Each row below holds a small network's activations on one input, seen along a few directions.
In each table, some parts of the input vary, and every possible input appears once, in random order.
Descriptions start from the smaller parts, as in this example, which fits no table here: values(3) and (point or line(9) or (ring(5) and line(6))).
Shared parts are said once, and a part with two or three values counts as separate values.
In the rows, zero is written as 100.

Other details of the inputs vary at random and push rows far along two fixed directions, the same in every table; ignore that.

Rows:
R1: 71,99,91,65,148,114,72,139,102,105,172,113,111,104,95
R2: 81,105,109,75,108,87,101,125,141,101,133,86,101,40,80
R3: 54,98,96,65,129,121,79,120,120,111,153,111,118,90,95
R4: 110,122,76,123,90,118,103,93,37,108,61,132,98,165,127
R5: 162,103,107,135,70,57,126,82,104,101,48,81,66,66,96
R6: 159,79,144,150,53,31,152,66,154,116,24,58,57,8,93
R7: 128,103,80,115,120,121,96,109,52,105,74,107,88,148,129
R8: 164,85,119,148,68,85,126,73,103,79,49,68,88,91,77
R9: 81,116,69,106,98,140,85,89,30,119,87,147,117,193,131
R10: 102,97,58,132,92,127,95,86,46,61,66,107,85,182,97
R11: 84,85,125,92,111,85,87,111,161,108,136,88,109,48,97
R12: 102,102,99,124,87,121,94,76,58,118,74,118,102,158,136
R13: 161,111,98,121,64,71,126,83,101,100,39,69,76,68,95
R14: 85,126,69,96,88,154,74,84,35,112,85,128,131,198,137
R15: 144,100,100,126,90,82,119,90,75,108,64,94,70,106,110
R16: 48,94,107,80,127,125,74,110,92,114,169,128,124,140,120
R17: 67,74,97,87,106,65,100,105,142,52,134,79,93,46,52
R18: 51,124,81,53,125,130,81,124,87,102,158,128,123,128,98
R19: 78,100,112,69,96,83,105,103,155,106,131,91,108,43,80
R20: 55,90,104,73,140,107,85,117,121,115,159,118,117,94,102
R21: 147,100,118,142,74,61,138,84,100,109,37,84,65,71,107
R22: 151,95,115,142,90,73,131,97,110,102,28,76,70,66,116
R23: 61,90,108,83,123,106,92,113,103,117,149,122,111,112,108
R24: 67,79,96,76,112,77,98,103,125,50,123,80,104,50,61
R25: 92,108,102,59,112,86,97,116,137,96,152,91,98,54,73
R26: 146,94,104,127,95,86,117,101,80,103,65,88,70,103,117
R27: 168,82,145,151,66,31,155,91,150,102,29,54,51,8,100
R28: 77,102,108,75,124,93,97,127,141,100,141,93,100,48,83
R29: 80,93,128,79,85,62,100,88,167,109,150,89,110,42,78
R30: 155,85,109,156,69,80,128,69,108,76,50,60,79,96,75
R31: 74,101,112,73,93,74,104,97,147,112,137,92,113,44,75
R32: 74,104,88,61,140,117,77,132,107,101,166,105,107,93,89
R33: 104,112,73,108,87,148,93,100,51,112,47,110,107,154,131
R34: 103,100,77,103,102,136,98,88,40,57,59,107,111,143,106
R35: 82,91,123,85,107,87,91,105,167,105,139,80,106,37,87
R36: 126,118,65,105,97,144,89,110,35,103,57,103,95,159,126
R37: 125,102,111,135,64,86,106,68,101,110,56,98,94,99,116
R38: 110,119,79,109,76,145,90,82,59,106,54,110,112,166,137
R39: 145,115,104,125,60,70,134,83,107,102,29,74,83,63,99
R40: 52,101,99,60,107,94,91,104,121,115,164,121,123,97,86
R41: 122,95,79,104,99,149,97,94,29,64,58,124,116,163,113
R42: 56,88,88,92,122,107,84,103,112,70,178,111,105,120,55
R43: 85,107,68,105,117,162,75,113,36,115,74,135,118,189,145
R44: 125,120,67,105,87,120,100,94,36,106,69,115,97,169,120
R45: 72,91,172,75,118,52,81,99,164,112,117,95,106,58,71
R46: 69,103,96,79,136,112,84,135,105,105,143,117,112,100,103
R47: 54,104,102,67,113,123,69,113,124,109,158,105,125,93,98
R48: 167,83,117,137,72,89,128,83,96,73,40,76,93,79,83
R49: 58,90,112,78,134,109,76,109,128,111,164,113,120,98,108
R50: 65,113,92,69,111,96,97,114,100,108,152,123,117,109,90
Description of these inputs: point or ring(9) or (line(4) and ring(10)).
Question: A walk changes only the line(4) part. It starts at R13 and steps to R39. List the rest of the walk in order.
Answer: R31, R14
Question: A walk changes only the ring(9) part. It starts at R10 and steps to R42. List the rest of the walk in order.
Answer: R30, R8, R48, R41, R34, R24, R17

Rows:
R51: 102,88,111,100,98,80,107,100,134,85,109,82,94,52,87
R52: 107,96,114,93,92,73,116,97,126,94,115,88,96,59,75
R53: 77,105,84,82,116,117,83,107,77,97,140,121,115,134,95
R54: 109,88,117,107,104,76,107,103,132,91,115,85,93,61,77
R55: 98,96,108,95,89,79,112,98,136,87,106,84,99,49,78
R56: 68,112,83,77,113,123,82,108,80,95,135,119,116,138,92
R57: 104,87,115,103,104,81,104,103,135,90,111,82,90,62,77
R58: 106,91,115,100,99,73,105,99,138,89,111,79,87,55,79
R59: 61,104,93,88,115,111,86,107,85,121,135,130,112,138,117
R60: 112,90,117,100,102,72,112,98,127,92,118,85,90,60,82
R61: 139,103,78,134,71,120,112,80,56,89,17,96,91,133,124
R62: 78,102,85,78,117,119,87,106,73,99,142,123,116,135,96
R63: 143,113,83,134,71,113,113,83,51,93,27,99,89,146,116
R64: 135,98,83,140,82,127,110,88,56,87,23,96,91,141,125
R65: 61,119,81,76,123,145,71,113,73,133,151,134,124,157,129
R66: 101,96,124,107,86,68,110,95,147,125,111,86,88,49,102
R67: 113,101,119,94,96,82,106,105,149,125,107,83,96,46,101
R68: 64,109,93,76,128,116,83,118,75,111,127,129,114,129,113
R69: 148,99,88,141,72,106,116,81,67,87,11,80,78,124,121
R70: 98,97,107,94,90,76,110,97,135,89,105,80,98,54,75
R71: 89,95,117,97,104,70,110,101,131,110,108,101,91,64,97
R72: 146,95,89,145,76,113,115,84,66,88,11,82,81,128,118
R73: 111,100,121,87,100,81,105,113,141,117,105,86,95,47,100
R74: 78,104,88,86,122,117,82,110,78,93,142,118,113,136,98
R75: 104,93,109,96,95,75,104,97,134,92,110,84,91,58,77
R76: 148,101,83,139,66,106,116,77,66,90,8,83,82,122,118
R77: 78,98,91,87,128,124,87,111,73,97,143,123,115,141,97
R78: 59,105,114,76,111,127,71,94,88,121,129,131,137,148,117
R79: 67,114,91,68,129,128,78,124,72,115,130,127,117,132,116
Question: Describe the family of inputs behind these rows.
Answer: point or ring(8) or (line(4) and line(5))
Question: Change only the line(4) part in R74. List by row number the other rows that result.
Answer: R53, R54, R63
Question: Which other rows belong to the same alternative as R66? List them by row number.
Answer: R59, R65, R67, R68, R71, R73, R79

Rows:
R80: 131,91,92,126,93,100,114,95,76,89,53,89,89,110,107
R81: 63,98,96,76,112,102,86,105,106,87,150,110,123,98,79
R82: 78,103,87,88,123,122,85,114,70,90,135,123,109,148,99
R83: 73,106,89,85,120,133,77,109,82,111,121,118,121,139,120
R84: 78,103,106,86,106,100,93,101,111,117,142,114,112,103,99
R85: 71,97,97,80,113,102,91,104,105,92,161,113,114,105,78
R86: 107,87,124,96,84,53,115,87,157,86,114,72,90,28,62
R87: 119,96,107,90,96,60,118,112,151,87,110,67,83,12,67
R88: 128,95,90,124,86,109,106,89,87,82,52,89,92,111,108
R89: 129,98,106,120,91,101,112,96,89,111,53,98,87,106,123
R90: 63,105,105,72,108,100,90,102,111,113,147,115,118,106,98
R91: 129,102,105,121,89,107,103,95,86,111,48,93,87,105,122
R92: 66,103,80,83,114,132,79,106,75,89,125,116,120,146,94
R93: 78,115,93,62,121,106,90,126,109,114,145,108,107,83,98
R94: 110,84,123,106,96,48,119,94,155,87,118,74,79,27,65
R95: 106,105,98,113,86,113,101,90,91,111,61,97,100,117,119
R96: 107,108,102,111,83,106,104,88,89,109,66,105,103,113,117
R97: 115,105,101,120,91,96,106,91,85,115,73,105,88,117,119
R98: 130,104,104,125,91,96,108,95,88,115,57,99,86,111,118
R99: 119,95,95,116,96,112,104,100,77,83,69,94,91,116,108
Question: Describe the family of inputs behind these rows.
Answer: values(2) and (point or ring(9))
Question: Change only the values(2) part in R85. List by row number the other rows that result.
Answer: R84

Rows:
R100: 145,117,107,113,90,87,114,107,103,107,48,81,79,73,108
R101: 76,95,105,88,114,105,93,108,105,123,162,121,111,105,97
R102: 80,106,67,79,122,126,89,126,82,81,141,114,114,117,92
R103: 121,107,76,105,104,126,87,113,70,95,77,86,90,132,105
R104: 105,107,100,112,104,111,92,100,71,101,65,116,91,141,132
R105: 140,92,107,135,71,76,124,77,106,116,60,85,75,85,119
R106: 142,98,93,115,86,100,121,103,101,110,55,83,78,70,120
R107: 96,86,99,108,109,112,102,100,91,109,88,109,99,113,125
R108: 112,86,120,106,95,61,106,95,151,100,129,72,81,60,67
R109: 110,92,106,89,98,72,119,116,137,72,126,75,94,26,69
R110: 96,108,73,117,81,134,93,87,79,88,72,102,108,139,104
R111: 136,99,105,134,75,73,120,75,98,114,62,86,77,91,122
R112: 57,96,109,80,129,93,79,115,113,105,149,113,109,91,108
R113: 125,98,93,112,95,106,98,81,57,99,81,111,100,153,105
R114: 108,86,107,119,104,111,106,101,93,111,74,106,97,106,120
R115: 94,110,83,106,80,121,91,82,74,110,67,105,110,132,135
R116: 108,109,118,81,105,68,105,117,146,102,118,84,83,31,90
R117: 92,81,109,104,109,88,104,102,118,106,100,97,96,79,117
R118: 67,103,110,86,133,115,81,120,90,111,130,124,117,131,107
R119: 59,100,90,78,104,109,87,101,126,82,151,109,128,88,76
R120: 149,97,97,108,91,92,108,96,91,89,52,78,84,79,97
R121: 62,107,117,71,107,110,85,109,128,117,147,111,129,87,87
R122: 64,112,78,61,118,83,107,127,94,99,123,114,95,83,78
R123: 64,90,85,95,126,119,87,114,88,78,136,122,118,128,95
R124: 98,114,107,99,105,93,94,103,93,117,120,115,102,124,103
R125: 92,104,89,99,90,120,83,91,95,97,88,89,109,132,100
R126: 119,104,73,114,98,115,104,112,89,84,82,87,87,100,96
R127: 115,90,112,80,106,72,100,114,146,90,119,67,85,37,70
R128: 98,102,86,103,81,128,98,86,83,114,73,108,112,128,128
R129: 116,84,109,110,104,97,96,90,87,87,69,98,95,108,101
R130: 94,77,121,105,103,71,115,104,135,70,119,86,98,46,75
R131: 91,92,120,85,83,80,108,85,138,78,116,85,112,47,71
R132: 67,95,104,86,134,128,87,119,88,113,134,129,121,131,110
R133: 114,98,119,87,110,81,117,120,149,112,118,83,95,28,83
R134: 90,96,105,82,94,104,83,85,108,94,106,100,117,97,86
R135: 110,102,132,103,98,60,111,101,144,118,126,91,94,60,81
R136: 101,107,83,109,77,122,104,84,73,78,73,103,116,131,105
R137: 125,88,112,134,87,80,114,86,103,103,42,83,78,78,127
R138: 71,113,105,79,116,94,83,106,102,114,161,124,105,117,100
R139: 112,93,108,104,96,86,98,91,101,100,112,92,90,113,87
R140: 115,99,95,82,108,101,100,107,89,85,104,96,103,86,88
R141: 105,97,93,108,97,107,105,92,85,120,110,114,98,127,119
R142: 113,114,109,88,112,91,104,121,119,112,104,89,98,68,94
R143: 86,110,78,105,92,136,84,88,83,93,87,99,108,144,103
R144: 109,96,101,114,89,85,118,89,96,82,115,99,99,96,84
R145: 91,92,90,110,115,126,80,104,70,93,88,101,99,155,109
R146: 136,82,116,125,89,86,115,82,88,80,43,88,89,91,100
R147: 132,96,111,113,66,91,113,69,101,85,44,83,101,84,95
R148: 98,112,92,84,110,100,90,118,99,106,114,100,94,81,111
R149: 102,107,95,110,105,126,99,100,64,125,108,126,110,155,115
R150: 101,103,75,116,99,116,101,93,65,88,110,120,107,150,99
R151: 105,114,110,103,82,106,98,93,104,113,70,97,112,108,108
R152: 103,103,90,104,100,113,105,86,53,86,111,119,109,150,99
R153: 110,95,102,92,108,79,106,115,152,85,121,64,79,34,70
R154: 86,99,100,83,94,112,80,90,103,96,105,95,112,118,92
R155: 122,109,77,100,100,125,106,103,49,77,74,103,103,129,107
R156: 88,110,101,102,118,120,84,111,66,108,87,123,107,153,123
R157: 83,104,83,94,87,129,88,89,81,112,90,114,115,133,130
R158: 105,98,91,87,107,95,106,114,116,109,110,90,94,66,111
R159: 136,82,116,129,88,83,108,88,104,88,41,73,78,94,101
R160: 82,96,93,104,107,95,98,102,117,92,154,103,97,97,74
R161: 69,108,84,65,129,110,84,123,99,109,154,109,109,89,111
R162: 111,104,85,94,108,126,102,118,81,114,93,106,100,106,118
R163: 74,97,99,90,118,94,92,102,126,97,168,98,97,100,72
R164: 69,111,83,89,102,79,111,99,75,106,114,125,94,124,85
R165: 80,102,119,86,117,93,94,111,119,124,164,117,111,96,84
R166: 84,99,103,90,90,114,96,95,114,117,108,106,119,94,105
R167: 101,92,128,106,113,90,106,109,122,111,98,99,99,79,98
R168: 83,116,93,74,130,131,86,130,85,116,137,118,115,115,102
R169: 68,91,114,90,109,50,120,107,129,95,100,98,83,48,72
R170: 95,101,116,92,88,102,106,95,133,116,100,96,116,76,95
R171: 98,112,92,108,64,74,124,81,96,100,33,94,88,86,92
R172: 82,119,105,82,96,110,86,99,104,110,103,111,118,120,107
R173: 127,85,99,149,85,96,113,92,101,78,44,81,77,90,99
R174: 55,108,105,68,102,99,76,102,125,109,148,109,119,83,101
R175: 102,110,96,109,95,94,94,92,80,115,109,113,95,126,119
R176: 150,91,114,128,74,73,123,71,89,91,60,88,85,92,91
R177: 109,90,98,126,105,105,101,95,101,85,71,85,82,112,101
R178: 134,84,116,131,84,84,125,82,91,71,44,84,87,83,98
R179: 81,121,93,89,90,124,80,95,78,108,91,119,114,142,123
Question: Changing only one part turns R115 into R161. The same change can be made to R147. Which row results?
Answer: R140
Question: Changing only one part turns R152 into R155. The same change can be made to R164. Which row results?
Answer: R122
Question: Describe the family of inputs behind these rows.
Answer: values(4) and (point or ring(9) or ring(10))
Question: Change only the values(4) part in R118. List by row number the other rows that result.
Answer: R135, R142, R151
Question: A walk changes only the ring(9) part. It starts at R150 and steps to R144. List the rest of the walk in order.
Answer: R152, R176, R113, R139, R108, R163, R160
Question: Change only the ring(9) part in R110. List by row number the other rows that result.
Answer: R119, R125, R131, R134, R136, R143, R147, R154
Question: Change only the values(4) part in R168. List by row number the other rows that result.
Answer: R121, R165, R167

Rows:
R180: 145,84,97,142,87,108,121,84,75,57,20,72,83,110,105
R181: 41,89,130,108,96,83,96,63,95,120,166,139,123,154,92
R182: 76,109,112,77,96,97,95,99,141,120,118,102,109,63,104
R183: 137,128,94,106,57,99,114,82,82,128,32,95,101,114,135
R184: 99,104,63,121,99,154,77,91,36,69,57,103,109,190,114
R185: 60,104,86,61,144,128,70,133,73,127,152,145,113,139,138
R186: 94,109,98,80,80,61,120,95,138,73,126,81,97,39,46
R187: 101,90,140,99,92,77,85,98,169,125,102,76,100,25,96
R188: 156,92,133,139,74,87,131,92,121,118,13,74,85,58,130
R189: 144,106,60,130,108,116,109,108,29,83,76,101,80,154,108
R190: 40,97,65,60,121,134,77,107,84,69,162,117,128,144,69
R191: 103,87,108,101,119,62,110,120,136,68,122,85,81,41,59
R192: 105,100,114,76,128,93,95,127,120,143,155,110,92,68,104
Question: Describe the family of inputs behind these rows.
Answer: point or (values(2) and line(6))
Question: Change only the line(6) part in R184. List by row number the other rows that result.
Answer: R180, R186, R189, R190, R191
